Each row has a name. Each piece below is followed by the name of the row it came from, unless a question asks for something else. Each question is about the rows just above it.

j635: [ 15.5  18.1 -14.0  15.9 -14.3 -47.3  12.2 -13.5  -0.5  11.9 -23.7 -38.7
 -53.2 -19.4 -15.6 -11.7  11.2  55.6  12.6  51.6   5.3   6.5 -28.7 -23.3
 -90.1   3.0 -13.2   2.6  18.8  16.1  11.6 -54.2 -21.8  15.1]
j31: [-24.0  15.4  18.3 -26.1  21.4 -21.3  -3.1  16.3   3.9  29.3  16.3 -36.8
 -52.5 -50.3 -11.8  30.4 -40.1  49.2   8.0  29.9  29.5  31.1   1.8  -5.1
 -69.2  19.5  28.9  14.7 -13.3 -37.8 -24.5  16.4 -14.9  24.8]
j524: [ 22.6  21.0  15.2  31.0 -36.5 -26.4  15.4  30.7  -3.8  10.0 -19.2  23.8
 -23.9  -3.8  -7.6 -40.6  35.7  11.3  43.3  18.5  39.2 -11.2 -45.4  18.5
 -41.1   9.5   3.3 -21.6  42.7  50.8  31.1 -43.9 -32.0   7.9]
j675: [-25.5  -2.1   1.4 -34.4  31.2  45.7 -21.7  -1.7   2.6  -2.0  36.1  -0.5
  34.2   3.3   7.5  32.6 -39.1 -26.8 -29.3 -41.5 -20.5  10.3  47.6   4.0
  61.2   0.5  13.3  12.1 -37.5 -39.1 -29.5  56.2  20.5  -7.9]
j721: [  9.9  -3.2 -43.5  10.1  -2.1 -38.4  11.9 -43.2  -1.2   2.0 -28.0 -47.1
 -27.4   1.1 -11.5  14.6  13.4  44.2 -27.0  41.7 -40.2  14.4 -10.8 -40.6
 -53.5 -20.1 -39.5  30.5  -3.6 -11.0   3.8 -48.6  19.8   0.5]
j398: [ 31.4 -10.5 -44.3  40.7 -20.9 -25.7  16.9 -46.6  -4.6 -15.6 -30.7  -2.6
   0.5  28.4   4.7  -8.1  40.2  13.7 -17.0  25.8 -48.2  -5.2 -13.6 -35.9
 -11.6 -32.0 -53.3  18.0  21.8  14.4  20.7 -61.1  16.8 -16.5]
j604: [ 31.6  -2.2 -21.9  45.4 -37.9 -26.6  20.0 -20.2  -8.8 -19.7 -35.2   7.9
  -4.2  26.6 -10.0 -30.8  46.9   8.1   4.4  19.2 -17.0 -23.4 -32.2 -11.9
 -13.2 -19.5 -42.8  -3.2  40.4  47.4  36.5 -77.2  -3.0  -9.9]
j234: [-16.6  27.3  39.6  -4.7  -2.4 -29.3   3.9  45.7  -4.3  27.2   2.8 -17.6
 -44.1 -40.7 -10.2  11.5 -14.4  29.6  33.6  25.4  61.5  14.1 -21.6  16.7
 -69.3  22.2  48.4 -18.2   7.2   5.7   0.5   8.9 -31.5  30.3]
asked: [ 15.5  18.1 -14.0  15.9 -14.3 -47.3  12.2 -13.5  -0.5  11.9 -23.7 -38.7
 -53.2 -19.4 -15.6 -11.7  11.2  55.6  12.6  51.6   5.3   6.5 -28.7 -23.3
 -90.1   3.0 -13.2   2.6  18.8  16.1  11.6 -54.2 -21.8  15.1]  j635
[-24.0  15.4  18.3 -26.1  21.4 -21.3  -3.1  16.3   3.9  29.3  16.3 -36.8
 -52.5 -50.3 -11.8  30.4 -40.1  49.2   8.0  29.9  29.5  31.1   1.8  -5.1
 -69.2  19.5  28.9  14.7 -13.3 -37.8 -24.5  16.4 -14.9  24.8] is in which row?  j31
Go on from [-13.2 -19.5 -42.8  -3.2  40.4] to the end of its row.  [ 47.4  36.5 -77.2  -3.0  -9.9]
[-25.5  -2.1   1.4 -34.4  31.2  45.7 -21.7  -1.7   2.6  -2.0  36.1  -0.5
  34.2   3.3   7.5  32.6 -39.1 -26.8 -29.3 -41.5 -20.5  10.3  47.6   4.0
  61.2   0.5  13.3  12.1 -37.5 -39.1 -29.5  56.2  20.5  -7.9] is in which row?  j675
Shift each entry of [-1.2] by +1 times 0.1:  [-1.1]
The row with [ 31.6  -2.2 -21.9  45.4 -37.9 -26.6  20.0 -20.2  -8.8 -19.7 -35.2   7.9
  -4.2  26.6 -10.0 -30.8  46.9   8.1   4.4  19.2 -17.0 -23.4 -32.2 -11.9
 -13.2 -19.5 -42.8  -3.2  40.4  47.4  36.5 -77.2  -3.0  -9.9] is  j604

j771: [ 29.3  50.4 -50.7  85.4  24.9   1.8 -41.9  53.2  55.4  18.1  11.7  42.5
   2.9 -75.4  28.4 -73.9 -46.6   2.7 -36.2  46.8 -30.9 -34.5  -2.1 -36.1]
j900: [ 53.4 -70.4 -57.3  54.0  -5.4  -1.7 -35.5 -12.9 -17.6 -29.0  31.2   0.9
 -47.6   2.5 -44.3 -35.7 -53.7  30.2 -66.7 -53.8 -59.4 -79.8 -23.3   3.1]
j703: [ 44.8  27.1 -63.4  86.0  21.3  -0.3 -47.3  46.8  41.4   8.4  14.4  41.3
 -13.1 -66.2  13.6 -77.5 -56.3  16.1 -45.3  27.2 -40.0 -48.9  -9.2 -32.4]
j913: [ 43.4 -87.4 -41.8  40.7 -11.3   0.0 -23.3 -30.5 -24.9 -32.9  34.6 -13.8
 -45.2  22.2 -53.8 -15.8 -45.3  22.5 -64.4 -67.6 -59.4 -78.6 -20.9  13.7]
j212: [ 60.0 -48.3 -67.3  66.5   2.4  -3.2 -44.1   5.6  -6.0 -21.2  26.7  14.7
 -45.1 -17.4 -32.0 -53.6 -61.4  33.0 -65.8 -36.1 -57.7 -77.5 -22.4  -7.4]
j77: [ 60.2 -24.2 -72.5  76.4   9.3  -2.7 -49.0  22.4   8.9 -12.4  22.2  25.9
 -38.7 -36.7 -17.7 -66.4 -63.5  31.6 -60.7 -15.5 -53.3 -71.3 -20.0 -17.8]
j719: [ 55.1   1.4 -71.2  82.7  15.8  -2.3 -49.5  36.2  25.3  -2.8  17.7  35.0
 -27.5  28.4 -36.2 -46.6 -73.9   2.7 -75.4   6.6 -47.1 -61.6 -15.7 -26.0]
[-75.4  28.4 -73.9 -46.6   2.7 -36.2] is in which row?  j771
Shift each entry of [53.2] by +1 times 0.1:  [53.3]

j850: [ 43.3  23.1 -83.8  24.4 -80.9 -68.5]
j381: [-16.4   7.1  43.3  24.4 -80.8 -68.5]
j840: [ 33.1 -16.9 -83.8  24.4 -80.9 -68.5]
j37: [15.3  0.6 52.2 67.6 48.6 17.5]
j644: [-24.0   3.6   0.0  58.5 -12.7 -11.2]
Move every entry of [-80.9] by -1 step of 0.1.  [-81.0]
The row with [ 33.1 -16.9] is  j840
The rest of the row after [ 33.1 -16.9 -83.8  24.4 -80.9]:  [-68.5]
Which row holds [43.3 24.4]?  j381

j984: [ 54.4 -81.3 -21.1 -22.3 -40.2 -92.7 -45.9  17.3  39.2   1.3  38.3  15.2
  36.6  21.3  28.7 -18.3 -51.0  -3.1 -71.1 -45.6 -65.8 -44.8  -2.6 -31.4
  19.9  56.4  52.9  35.5]
j899: [ 39.5 -61.9 -26.9 -52.7   3.4 -32.1 -28.6  72.5  80.7  16.6 -43.0   9.8
 -13.4 -24.9  -0.2 -81.2 -52.7  20.2 -63.5  32.2 -18.0 -70.2  -7.8 -17.8
 -22.9  32.7  65.5  42.8]
j259: [ 93.9 -26.0 -37.6   9.1   5.4 -26.2 -36.5 -57.6  15.6  -9.2  55.3 -18.9
  35.6   3.8   5.3  -1.4 -46.1  -9.9 -50.3 -32.4  16.1   8.1 -20.5 -38.1
  54.2  29.3 -30.2  56.9]
j289: [ -7.3 -33.1  20.5   9.5  -3.3 -51.4   4.0  58.7   4.0  36.2  36.9  43.4
 -16.2  12.6   9.5  16.8  22.3 -62.4 -24.4  17.0 -60.3  37.0  29.2  16.9
  30.0   0.4  14.2 -55.7]
j201: [ 23.0 -41.1 -20.8 -42.9   9.4 -20.8 -26.9  65.2  49.4  12.6 -34.5   4.0
 -21.5 -14.5 -11.6 -67.1 -42.7  13.3 -35.7  25.3  -9.4 -56.7  -6.4 -16.9
 -21.7  25.1  51.0  30.5]
j822: [ 54.4 -81.3 -21.1 -22.3 -40.2 -92.7 -45.9  17.3  39.2   1.3  38.3  15.2
  36.6  21.3  28.7 -18.3 -51.0  -3.1 -71.1 -45.6 -65.8 -44.8  -2.6 -31.4
  19.9  56.4  -2.9  85.7]
j928: [ 33.9 -83.1 -16.5 -29.9 -49.7 -77.7 -39.8  13.7  49.4   1.0   2.5  19.2
  43.3   1.3  41.7 -26.7 -52.8  19.8 -76.5 -28.4 -72.6 -60.1  -1.3 -21.1
  -7.7  50.1  66.8  32.8]
Which row holds [ 33.9 -83.1 -16.5 -29.9 -49.7 -77.7 -39.8  13.7  49.4   1.0   2.5  19.2
  43.3   1.3  41.7 -26.7 -52.8  19.8 -76.5 -28.4 -72.6 -60.1  -1.3 -21.1
  -7.7  50.1  66.8  32.8]?  j928
Go on from [32.7 65.5] to the end of its row.  [42.8]
[ -7.3 -33.1  20.5   9.5  -3.3 -51.4   4.0  58.7   4.0  36.2  36.9  43.4
 -16.2  12.6   9.5  16.8  22.3 -62.4 -24.4  17.0 -60.3  37.0  29.2  16.9
  30.0   0.4  14.2 -55.7] is in which row?  j289
[-22.9] with -1 step of 0.1 on every entry:  [-23.0]
[-26.9 -52.7] with +1 step of 0.1 on every entry:  [-26.8 -52.6]

j936: [-52.7 -20.9 -18.3  96.6  41.0]
j399: [ 46.8  27.9   0.6  10.7 -82.2]
j180: [-52.7 -20.9 -18.3  96.6  68.1]
j218: [  7.1  34.2 -22.4  62.8  32.7]
j315: [ -6.8 -11.3  11.0 -33.0  96.9]
j230: [ 52.6  -6.8 -11.3  11.3 -33.0]
j586: [ 12.5   6.3 -11.2  42.5  49.6]
asked: [ -6.8 -11.3  11.3 -33.0]  j230
[62.8] with -1 step of 0.1 on every entry:  [62.7]
asked: [  7.1  34.2 -22.4  62.8  32.7]  j218
Shift each entry of [-52.7 -20.9] by -1 times 0.1:  [-52.8 -21.0]
Which row holds [ 12.5   6.3 -11.2  42.5  49.6]?  j586
Shift each entry of [  7.1  34.2 -22.4  62.8] by -1 times 0.1:  [  7.0  34.1 -22.5  62.7]

